Each row below holds a small network's activations on one input, seen along a few directions.
Each table varies a few parts of the input and shows all the possible inputs, shuffled.
Descriptions start from the smaller parts, as in this example, which fits no table here: one of 8 places around a ring, together with either a single point or one of 9 places along a line or (one of 3 separate values, together with one of 4 places along a line).
Shared parts are said once, and a part with two or three values counts as separate values.
In the rows, 128 means zero.

Other details of the inputs vary at random and push rows far along two fixed directions, the same in every table; ignore that.
To show where, the next rows are all for the same input, with only those details redrawn:
[126 159 148 113 149 105  53  87 159 156 134]
[159 144 151 122  66 117 148 124  72 115 128]
[123 160 148 112 153 105  50  86 164 156 134]
[ 82 185 114 108 185 135  68 109 183 102 139]
[143 150 154 117 117 104  81  96 128 150 131]
[157 144 156 120  84 108 118 109  94 136 129]
[ 89 186  99 112 133 160 153 147 121  44 138]
[157 144 156 120  84 108 118 109  93 136 129]

A family of inputs:
x1: [161 125 123 159  67 116 146 173  83 143 124]
x2: [108 163  89 123 133 161 147 168 135  43 166]
x3: [ 81 147 115 108 218 168 111  74 196 112 121]
x4: [124  94 121 139 177 113  66  69 153 155 152]
x5: [104 166  74 131 132 167 136 162 120  43 151]
x6: [152 130 163 141  83 100 134 158 124 159 130]
x7: [ 92 148  67 130 143 154 149 212 133  73 111]
x8: [132 146 158 114 149 105  53 100 182 150 153]
x9: [ 76 119  85 149 162 155 190 172 140  70 154]
x10: [144 144 153 139  85 100 132 145 106 165 110]
x11: [107 126  78 133 163 197 179 127 132  56 132]
x12: [151  85 161 130  89 118 182 105  85 110 152]
x13: [157 144 156 120  84 108 118 109  93 136 129]
x14: [101  82 150 120 187  95  97 121 187 180 118]
x15: [127 167  94 117 135 191 159 165 154  55 142]
x16: [ 78 179  74 139 133 159 153 186 123  78 122]
x17: [126 154 125 120 152 114  39  89 154 161 136]
x18: [145  93 128 137  91 126 167  95  56 121 135]
x19: [ 94 110 120 146 185 108  80  93 162 190 123]
x20: [ 90 132 126 110 214 167 113  87 216 107 140]
x21: [146 126 143 122  75 105 162 175  85 146  88]
x22: [129  81 144 128 101 106 192 143  78 146  92]
x23: [159  77 145 138 111 111 142  98 102 135 162]
x24: [119 127 150 114 158  93  68 152 193 180 112]
x25: [127  99 148 148  94 110 192 127  77 144 115]
x26: [142  79 128 165 113 108 145 126  98 165 129]
x27: [179 142 139 122  85 146 120 110 103 153 107]
x28: [ 62 116  70 127 169 157 183 171 118  81 104]
x29: [176 149 160 114  86 138 132 107 112 147 105]
x30: [164 122 137 151  67 111 156 179  98 141 139]
x31: [191 129 135 132  87 145 115 121 111 146 118]
x32: [128 114 129 122 181 145  84  56 164 170 118]
x33: [110  77 114 138 188 102  81 122 165 184 111]
x34: [ 95 145  81 122 143 149 160 218 148  72 125]
x35: [100 100 153 140 181  99  95 104 189 180 140]
x36: [148 119 126 127  92 104 120 164  97 172  90]
x37: [146  58 139 137 121  99 155 149 113 165 121]
x38: [ 71 141  99 119 160 161 183 115 116  45 143]
x39: [178  81 150 132 114 141 156  96 119 147 137]
x40: [187 135 165 117  65 148 164 134 110 121 124]
Describe the family of inputs behind these rows. -> one of 2 separate values, together with one of 4 places along a line, together with one of 5 places around a ring
The inputs of x39 and x15 match in every part but the choice among 2 separate values. If x18 is changed in the same way as x39 into x15, which row does it become? -> x17
Change only the choice among 2 separate values in x36. List by row number the other rows that result. -> x28
Change only the place on the line of 4 in x23. List by row number the other rows that result. -> x9, x37, x39
Change only the place on the line of 4 in x8. List by row number the other rows that result. -> x6, x24, x40
Change only the choice among 2 separate values in x11. List by row number the other rows that result. -> x31

A family of inputs:
x41: [ 71 148  91 136 156 161 169 144 125  72 123]
x42: [160 120 130 131  91 133 147 121  90 102 138]
x43: [131 113 123 125 148 136 110 112 149 162 133]
x44: [131 107 144 146  95 119 171 131  88 117 136]
x45: [156 128 129 125  88 143 155 137 104 116 146]
x46: [ 69 149  73 119 189 180 149 154 177  62 155]
x47: [ 65 189  86 116 185 181 148 164 186  42 127]
x48: [157  92 130 138  97 127 163 122  87 115 135]
x49: [136 107 140 133  95 106 167 146  86 128 136]
x50: [136 136 133 117 144 129  95  92 136 137 119]
x51: [139 113 132 142 147 122 109 127 163 151 132]
x52: [142 139 149 130 137 122 101 125 163 141 133]
x53: [150 101 123 138  88 125 157 158  84 134 112]
x54: [118 146 135 132 137 120  95 100 134 147 121]
x55: [123 110 137 127 146 109 100 137 153 148 127]
x56: [150 134 143 112  87 140 165 131 103 120 128]
x57: [133 122 135 134 151 128 114 122 157 159 109]
x58: [125 110 140 118 154 119 112  95 145 140 120]
x59: [137 118 127 141 150 129 109 125 156 158 119]
x60: [ 71 176  89 107 179 180 142 153 178  50 156]
x61: [134 136 122 126 134 121  81 133 142 149 119]
x62: [128 111 130 123 156 126 108  95 138 146 115]
x63: [ 74 173  73 124 146 159 162 174 127  41 151]
x64: [ 85 176  81 109 146 192 177 160 136  48 132]
x65: [132 107 122 130 155 127 102  98 137 145 125]
x66: [134 137 144 132  83 123 161 125  86 112 122]
x67: [134 114 128 132  96 115 169 143  77 137 115]
x68: [108 123 136 120 149 101 112 120 141 157 124]
x69: [140 140 130 125  85 119 155 141  77 127 118]
x70: [164 136 141 135  82 138 165 144  96 125 109]
x71: [115 120 118 132 150 109 102 122 133 161 129]
x72: [167 128 138 142  83 134 156 148 105 117 132]
x73: [134 115 146 135 149 119 114 127 165 149 130]
x74: [120 140 146 134 136 112  95 105 142 137 142]
x75: [139 106 124 140  94 110 163 147  84 129 138]
x76: [141 105 139 126  90 118 166 156  94 127 107]
x77: [132 134 141 121 133 111  87 135 151 140 130]
x78: [136 132 127 127 132 114  81 135 149 142 132]
x79: [127 139 140 114 133 113  91 130 149 145 114]
x80: [107 120 142 133 147 111 113 103 142 150 122]
x81: [122 142 128 139 136 122  89 103 133 146 131]
x82: [159 119 147 124  89 127 154 120  89 103 136]
x83: [145 141 131 135 137 132  95 122 154 150 122]
x84: [122 117 127 125 147 117 101 133 145 158 106]
x85: [116 114 129 147 146 113 103 108 141 148 141]
x86: [140 131 126 124 143 130  89  95 135 136 128]
x87: [146 107 142 118  94 135 180 133 101 132 124]
x88: [151 131 131 125  80 128 149 154  86 123 105]
x89: [116 147 139 114 136 103  98 117 139 149 126]
x90: [124 144 121 126 137 111  88 119 132 153 132]
x91: [130 120 145 129 149 121 118 122 164 154 114]
x92: [143 130 132 146  82 125 151 129  85 111 141]
x93: [127 118 131 118 149 134 116 109 150 163 123]
x94: [154 125 145 118  88 130 159 116  88 107 120]
x95: [128 108 123 133 144 111  95 137 150 150 129]
x96: [121 142 139 121 137 102  94 122 141 143 143]
x97: [139 138 127 119 136 139  96 110 147 154 136]
x98: [135 109 126 151  93 129 167 130  76 126 125]
x99: [ 81 136  91 121 162 170 182 150 133  34 143]
x100: [129 111 142 120 148 125 115 114 158 152 144]
Describe the family of inputs behind these rows. -> one of 2 separate values, together with one of 5 places around a ring, together with one of 6 places around a ring
The inputs of x48 and x95 match in every part but the place on the ring of 6. If x62 is changed in the same way as x48 into x95, which row does it become? -> x84
The inputs of x52 and x77 match in every part but the place on the ring of 6. If x47 is changed in the same way as x52 into x77, which row does it become? -> x79
Change only the place on the ring of 5 in x100. List by row number the other rows that result. -> x43, x46, x87, x93
Change only the choice among 2 separate values in x91. List by row number the other rows that result. -> x47
Change only the place on the ring of 5 in x41. List by row number the other rows that result. -> x44, x80, x85, x98
Change only the place on the ring of 6 in x86. List by row number the other rows that result. -> x61, x81, x83, x90, x97

A family of inputs:
x101: [118 143 125 121 116 175 206 153 123 102 102]
x102: [107 140  87 121 116 150 176 142  69  88  98]
x103: [175 100 142 124 158 124  54  70 171 180 146]
x104: [105 124 132 123  90 126 210 143  65  95  97]
x105: [162 131 139 134 104 154 163 124 113 146  94]
x106: [ 55 172  86 130 201 149 105 110 164 116 108]
x107: [ 93 136  94 109 196 143  92 176 206 100 136]
x108: [ 86 146 116 133 122 144 197 140  87  96 104]
x109: [ 92 137 118 114 200 157 117 113 211  85 158]
x110: [147 117 114 133 165 120  47 137 189 178 128]
x111: [167 180 172 108 117 101  18  60 157 158 159]
x112: [112 115 149 146 151  72  63 117 159 211 140]
x113: [146 107 125 165  52 104 166 163  55 144 130]
x114: [144 111 176 107 159 107  84  90 186 202  95]
x115: [138 107 119 138 133 114  98  83 104 138 147]
x116: [173  94 128 153  56  87 140 153  46 160 121]
x117: [ 57 160  74 149 188 171 141 119 142  44 161]
x118: [151  85 168 139  90  87 148  91  80 142 147]
x119: [118 113 143 147 119 118 152  97 100 126 157]
x120: [196  84 170 110  66 123 170 131  73 156  84]
x121: [158 193 144 119  64 109  92 159 110 116 140]
x122: [115 106 136 140  98  88 149 162 100 137 133]
x123: [190  75 163 114  97 119 127 101 114 150 141]
x124: [ 85 126  83 119 129 160 204 152  77  13 154]
x125: [ 64 137  82 119 179 118 110 174 152  87 137]
x126: [166 195 172  99  87 106  63  91 122 167 103]
x127: [ 76 164  87 135 181 172 156 194 191  71 145]
x128: [132 129 126 149 159 129  70 140 194 170 133]
x129: [166 118 128 116 107 148 139 124 115 152  89]
x130: [122 106 147 104 149  87  79  89 125 186  94]
x131: [ 93 140 112 121 179 135 117 174 206 111 139]
x132: [151 118 136 137  95 164 210 135 104  84 154]
x133: [162 112 130 148 102 162 162 117 114 111 149]
Describe the family of inputs behind these rows. -> one of 3 separate values, together with either a single point or (one of 2 separate values, together with one of 5 places around a ring)
The inputs of x116 and x115 match in every part but the choice among 3 separate values. If x113 is changed in the same way as x116 into x115, which row does it become? -> x117
Which other rows agree with x105 in the choice among 3 separate values? List them by row number. -> x101, x102, x104, x106, x108, x114, x120, x126, x129, x130
Change only the choice among 3 separate values in x112. List by row number the other rows that result. -> x108, x119
